Each row below holds a small network's activations on one input, seen along a few directions.
In each table, some parts of the input vary, and every possible input appears once, in random order.
A made-up example of a description, with smaller parts first: values(3) and (point or line(9) or (line(6) and ring(8))).
Shared parts are said once, and a part with two or three values counts as separate values.

A family of inputs:
row 1: [-13  -3  -6  22  -1  -4 -17  12  28 -41  26  29 -10 -50  27  10  25   2
   0   7]
row 2: [-34  27  -6  34   2   4 -22  -9   5 -35 -22  20  -3 -26   2  10   9   1
   4  25]
row 3: [-25   4   6  20   5   0  17   5 -13 -28  -4 -18 -12  48  19 -23 -17   9
  31   9]
row 4: [ -5 -32 -12  -3  17  -6  32  13   0 -25  25 -14 -22  14  31 -17 -19   2
  36 -21]
row 5: [ 43   3  34 -31 -48 -14  -1 -22  -7  78  -4 -39  35   0 -65   8  18  -5
 -41  11]
row 6: [ -5  -6 -49  24  21   8 -21 -20   4 -22 -20  23  -2 -46  19   1  -9  -8
   8  -2]
row 7: [-29  11   0  29  -9  -2 -25   3  18 -42   2  26  -5 -30  24   7  22  -4
  -3  19]
row 8: [-15  18 -32  27  19  13 -20 -16   6 -23 -31  18  -7 -38   3   9  -3  -1
  11  15]
row 9: [ 46   8  39 -37 -36 -11  -2 -11  -5  88 -10 -28  40   9 -69  12  17  -7
 -53   3]
row 10: [-10 -22   8   4   7 -15  26  28   5 -34  48  -9 -20  19  31 -13  -7  13
  34 -10]
row 11: [ 46  20  40 -78 -11  12  -9  11 -27  87 -21  20  29  31 -55  33  15  -6
 -72 -25]
row 12: [ -8 -12 -26  15   8   5 -10  -3  23 -32   3  25 -12 -55  27   6  13  -9
   2  -5]
row 13: [ 48  15  42 -55 -20  -1  -8  -1 -11  91 -12  -8  36  21 -67  22  17  -4
 -64 -10]
row 14: [ -7  -5 -20  13  22  10  19  -1 -12 -16 -13 -20 -17  36  19 -24 -28   7
  38  -1]
row 15: [ -6 -20 -34   6  22  11  28  -8  -9 -11   5 -10 -12  26  27 -23 -42   0
  39 -17]
row 16: [-25  -7  16   9   2 -11  15  18  -4 -36  27 -14 -19  39  26 -16 -11  10
  30   3]
Q: Describe the family of inputs behind these rows.
A: line(4) or (values(2) and ring(6))
Q: Start at row 7 and move only the ring(6) part, one step at a time. The first step leads to row 2. Which rows follow, in order?
A: row 8, row 6, row 12, row 1

A family of inputs:
row 17: [-12 -17  -4   3   8  -6   2  29  21 -50  39  35 -23 -53  34  14  28   4
   6 -18]
row 18: [ -8   8 -46  13  46  23 -24 -21  -3 -22 -41  30 -14 -23  19   3 -22  -7
   0 -11]
row 19: [ 25  22  10 -24 -21   3 -24 -24 -23  61  13  21  58 -31 -53  21  37   3
 -36 -18]
row 20: [-12   2 -19 -14  48  20   3   8 -18 -11 -32  11  -6  50  32 -21 -30   3
  19 -25]
row 21: [-36  17  18  27 -11   1  -3   1  -8 -45  18 -14 -18  55  18 -15 -18  21
  25  21]
row 22: [-17 -22  21 -23  10 -21  21  51 -10 -35  53  14 -22  24  42  14  -2   7
  29 -34]
row 23: [-18  -5   7  -7  12 -11  -7  39  12 -53  46  50 -31 -44  35  18  18   4
  -7 -19]
row 24: [-42  22  -3  57 -14   8 -17 -18  20 -57  -8   0  -6 -22  17  -7  20   7
   6  32]
row 25: [ 42  34  32 -32 -29  -4 -14  17  17  52 -43   5   5 -24 -63  51   4 -12
 -39  37]
row 26: [ 50  18  54 -50 -26  -9  32  27  17  63 -36 -25  15  36 -46  14  -5  -3
 -23  25]
row 27: [ 24   4  19 -49 -24  16  20 -19   6  87  34   5  36  42 -31   1  -8 -15
 -34  -7]
row 28: [-37   6   8  39 -18   6   8  -7  -2 -40   8 -31 -11  46  14 -16 -10  18
  38  19]
row 29: [ -2 -15 -42   8  32  24  25 -20 -13  -2 -37 -15 -15  29  21 -23 -34  -7
  34 -27]
row 30: [ 24   2  45 -16  -2 -27  19  -1 -47  71   3 -33  40  22 -63 -13  22  29
 -42 -23]
row 31: [  4 -33 -25  19   8 -16   4  -4  40 -39  45   0 -22 -82  26  -8   3  -8
  23  -1]
row 32: [-52  39  20  39  -5  -6 -35   8   6 -58  -9  31  -8  -2  30   1  24   8
  -6  28]
row 33: [ 31   5  44 -36  -3 -14  37  11 -33  62 -16 -38  13  28 -70  -4  27  17
 -36  18]
row 34: [-12 -28   9 -11   6  -9  30  39  -5 -31  55  -3 -26  14  33  10  -1   6
  37 -33]
row 35: [ 32   7  15 -22 -17 -33 -30  12 -15  44 -36 -17  15 -16 -65  24  40   1
 -65  18]
row 36: [-12 -42   0  -8   2 -23  34  26   7 -33  47 -12 -15   5  30   2 -14   4
  39 -29]
row 37: [ 20  13  35 -37 -20  -3  20 -22 -32  78  27 -10  46  23 -48 -10   1  10
 -30 -31]
row 38: [ 36   8  13  -2 -13 -30 -43   0 -29  49  -9 -16  40 -23 -58  14  43  14
 -71 -22]
row 39: [  1 -51 -12   2   2 -27  32  10  17 -21  50 -33 -16 -12  28 -13 -18  -3
  59 -18]
row 40: [ 59 -13  30 -42 -34  25  15  18  21  72  -6 -19  14  59 -31   6   4 -34
 -39  10]
row 41: [ 23 -16 -74  18  22  16 -13 -45  -3 -11 -44   5 -14 -55  32 -15 -34 -12
  20  11]
row 42: [ -8 -27 -14  11   5  -6   9  16  30 -49  37  21 -18 -62  29   8  22   2
  11 -15]
row 43: [-31   1  -2  50 -17  -5   5 -27   4 -27  13 -54 -16  27   9 -29 -30   5
  50  30]
row 44: [ 31  -1  24 -30 -27  12 -14   4  20  65 -27  30  26 -13 -51  41  13 -39
 -40  36]
row 45: [ 17   8   0 -36 -28   8 -26 -20  16  75   9  38  50 -14 -33  34  18 -20
 -42   5]
row 46: [-22  19 -35   6  49  30 -34  -1  -9 -23 -39  38 -12 -16  22   3 -17  -5
  -7 -11]
row 47: [ -4  -2 -31  -2  45  20  12 -13 -14  -8 -26  -1 -20  41  19 -22 -42  -5
  22 -27]
row 48: [ 18 -22 -62   0  10  22  27 -21 -22   6 -36 -31 -12   7  28 -44 -40 -17
  48 -10]
row 49: [-47  35   8  48  -8   2 -27  -9  12 -59  -1  15 -14 -14  20  -3  10   6
  -7  31]
row 50: [-33  10 -12  64 -13  -9 -22 -34  33 -46 -11 -19   0 -38  19 -23   8  -3
  23  45]
row 51: [-33  24  27  20  -8   9  -7  18 -15 -46  17   0 -17  68  26 -10   4  28
  27  17]
row 52: [  1 -11 -57  15  33  13 -15 -29   2 -21 -55  23  -2 -33  28  -1 -20  -6
   8  -5]
Q: Describe the family of inputs behind these rows.
A: values(2) and (ring(6) or (values(3) and line(4)))
Q: Changing only the values(2) part turns row 28 into row 24. The same change can be made to row 36. Which row results?
A: row 42
Q: Start at row 41 and move only the line(4) part, one step at a time. The first step leads to row 52. Which rows follow, in order?
A: row 18, row 46

A family of inputs:
row 53: [ 18   7  35 -21 -31  -9   9  -2  -9  40   8 -29  16  29 -34   0   3   3
 -14  10]
row 54: [ 34 -12  20 -23 -21 -11  17  -4  -2  46   3 -40  10  15 -33  -5  -4  -2
 -15  -1]
row 55: [ 33  -5  11 -49   3  10  15   4 -14  52 -11  -3   9  29 -20   3  -9  -7
 -21 -20]
row 56: [ 25   7   0 -35  -1  13 -11  -8  -2  46 -23  24  21 -18 -23  21  14 -15
 -31 -11]
row 57: [ 11  16  44 -19 -18  -3   2  11 -10  33  -2 -17  12  49 -29   0   9   7
 -30   5]
row 58: [ 10  28  34  -7 -20   0 -23   4  -1  22 -19   4  14   1 -32  15  31   3
 -47  14]
row 59: [-40 -15 -27  37  23   3  14   0   1 -62  11  -4 -26  18  51 -27 -25   4
  53  -2]
row 60: [ 14  17  25  -8 -30  -8 -16 -10   3  31  -9  -6  20 -18 -38  14  25  -3
 -31  22]
row 61: [ 11  24  14 -22  -3   4 -23  -3 -16  34 -18  19  19  -8 -34  22  18   1
 -42  -4]
row 62: [-37   8 -50  59  28  16 -10 -17   9 -68 -19  15 -24 -27  44 -18 -17   5
  41  19]
row 63: [-26 -10 -18  23  13  -9  -5  15  17 -58  35  31 -20 -44  37   7   3   6
  18  -4]
row 64: [ 16   9  29 -34  -2   1   3  12 -16  40 -11  -6  10  45 -27   9  -2   0
 -24  -9]
row 65: [-26 -21  -5  13  14 -12  25  26   8 -48  46   8 -21   3  40  -8 -11   8
  40 -15]
row 66: [-39  -3 -39  49  29  12  17  -8   0 -59  -8  -8 -25  23  48 -34 -36   6
  60   9]
row 67: [-32 -19 -16  24  19  -4  20  14   4 -55  30   0 -24   9  46 -17 -14   7
  49  -9]
row 68: [ 32  -2  10 -11 -22  -9 -11 -14   9  36 -11 -18  12 -32 -36   9  14  -7
 -35  10]
row 69: [-38  -5 -39  46  22   6 -14  -9   9 -72   0  18 -26 -31  48 -11  -5   3
  34   7]
row 70: [ 35 -13   4 -34 -11   1  12  -4  -8  58  -1 -16  20  21 -24   4  -9  -9
  -9 -17]
row 71: [-33  -8 -27  35  19  -3  -8   5  15 -64  17  23 -21 -38  43  -3   4   3
  29   1]
row 72: [ 32  -3  -5 -21 -11   2 -13 -11   4  48 -18   6  24 -26 -27  18  13 -15
 -27  -6]
Q: Changing only one part turns row 65 into row 63. The same change can be made to row 70. Which row results?
A: row 72
Q: Describe the family of inputs behind these rows.
A: values(2) and (line(4) or ring(6))
Q: Change only the line(4) part in row 63. List by row number the other rows that result.
A: row 62, row 69, row 71
